Here are a small network's activations along a few directions, averaged over the inputs that share one value of a field.
Related values have similar rows: they may be neighbours, one step apart, or belong to one group.
(in the rows, 500 means zero)
Random noise pushes rows far along 12 fixed directions. That doesn't count. These rows show it; they differ only by the noise:
[353 440 643 343 505 812 532 296 672 485 724 358 542 552 422 729 549 827
 411 573 545 412 447 357]
[491 689 352 421 762 204 517 479 596 521 471 542 374 597 562 365 471 426
 295 263 479 525 407 433]
[466 827 234 249 782 910 506 446 634 487 705 266 570 453 618 688 384 622
 313 632 559 477 467 458]
[577 452 549 570 430 391 552 540 317 310 375 551 585 556 579 463 311 543
 851 368 302 363 460 561]
[755 622 411 378 600 732 200 421 565 537 383 382 368 580 503 738 487 488
 579 364 393 371 641 466]
[607 443 583 638 408 701 274 692 459 427 458 244 373 518 370 720 489 380
 638 659 410 366 550 604]
[405 485 632 650 530 613 214 472 586 572 523 733 458 477 614 507 142 411
 836 480 405 645 562 365]
[407 389 685 597 170 233 617 439 339 398 521 657 623 630 338 360 397 578
 597 504 252 536 350 338]
[437 372 557 370 491 384 682 486 366 426 593 566 494 474 426 406 666 681
 346 462 517 404 526 446]
[387 479 543 724 779 379 399 275 372 429 435 537 448 515 527 370 340 353
 631 533 539 511 454 547]
[456 555 388 398 579 586 441 422 264 305 538 545 671 437 581 431 401 604
 533 452 390 499 420 452]
[480 524 570 539 818 386 272 501 556 485 455 431 216 582 459 534 515 412
 380 387 523 392 496 477]
[502 237 789 516 284 677 637 463 432 570 689 522 481 415 331 497 695 710
 498 599 622 275 702 504]
[529 408 649 470 700 452 534 584 323 310 469 481 391 506 549 512 471 651
 622 380 475 168 557 576]


Values of Rador:
f2: [495 348 732 690  87 443 683 680 805 585 508 578 587 500 555 460 442 569
 768 286 506 533 442 546]
f4: [577 542 661 707 288 545 307 418 360 558 415 482 557 547 360 398 522 356
 453 649 480 450 449 576]
f6: [370 338 680 488 667 343 547 765 575 482 522 583 265 455 524 579 526 527
 548 486 614 438 550 510]
f11: [600 443 488 578 567 537 629 319 353 659 512 562 449 300 370 362 775 419
 351 631 799 465 720 574]
f5: [295 567 500 382 659 548 647 601 573 498 592 555 550 473 599 579 365 621
 453 808 565 601 457 436]
f3: [439 632 340 388 707 325 317 367 119 223 418 558 581 516 478 377 515 527
 249 398 284 510 302 333]
f10: [353 381 896 683 419 405 105 578 649 617 517 612 236 624 321 540 443 405
 383 496 431 636 469 268]
f9: [305 358 705 497 605 381 452 378 632 339 399 519 535 726 613 660 447 744
 729 301 401 449 248 468]
f1: [533 497 495 402 513 602 566 677 435 502 409 459 436 516 535 788 395 506
 596 917 442 532 668 513]
f7: [591 450 826 495 144 490 482 401 635 740 564 831 609 535 525 309 445 652
 498 183 521 419 589 337]
f8: [531 527 468 287 551 466 598 362 452 506 508 537 553 542 441 546 579 659
 385 491 536 402 529 442]
Rador is arranged as a ring.
Going along Rador from f6 by way of its neighbour f11, in what order are f5, f3, f9, f7 met?
Answer: f3, f7, f5, f9
What is the length, in steps, of the shortest route from f8 to f2?
Answer: 4

Values of Varom:
z6: [316 259 631 601 740 260 370 723 707 373 419 415 234 505 596 649 536 458
 510 295 527 546 400 587]
z8: [657 414 386 381 461 386 487 378 684 575 177 486 419 698 514 777 635 471
 670 462 394 635 570 521]
z2: [425 639 592 527 616 421 368 469 305 469 573 610 568 526 484 383 385 511
 383 491 455 410 362 470]
z11: [498 314 643 405 406 577 474 493 244 401 537 704 665 357 546 266 627 658
 443 368 567 444 590 517]
z4: [145 268 373 598 877 389 586  70 471 417 521 540 531 359 517 324 711 484
 373 538 755 846 366 466]
z5: [844 594 465 524 469 680 606 619 554 536 350 224 427 558 509 719 472 422
 660 611 543 217 720 678]
z9: [739 275 680 713 142 794 486 488 334 620 551 319 405 380 257 497 770 385
 528 673 608 235 852 729]
z1: [458 515 633 754 427 182 668 421 847 699 517 469 576 682 613 223 547 435
 397 128 672 440 237 641]
z3: [479 767 415 559 678 177 518 752 555 513 440 661 345 548 606 441  91 311
 673 446 339 520 407 435]
z7: [556 752 565 174 624 260 274 651 544 380 436 481 215 836 313 695 395 668
 329 358 148 342 351 136]
z10: [449 472 558 719 712 357 363 543 411 333 429 291 292 523 372 498 583 345
 452 515 544 360 397 606]
Varom is arranged as a ring.
What is the length, in steps, of the shortest route from z8 to z3?
Answer: 3
Going along Varom from z5 by way of its neighbour z6, in what order are z2, z11, z9, z10 met?
Answer: z9, z10, z2, z11
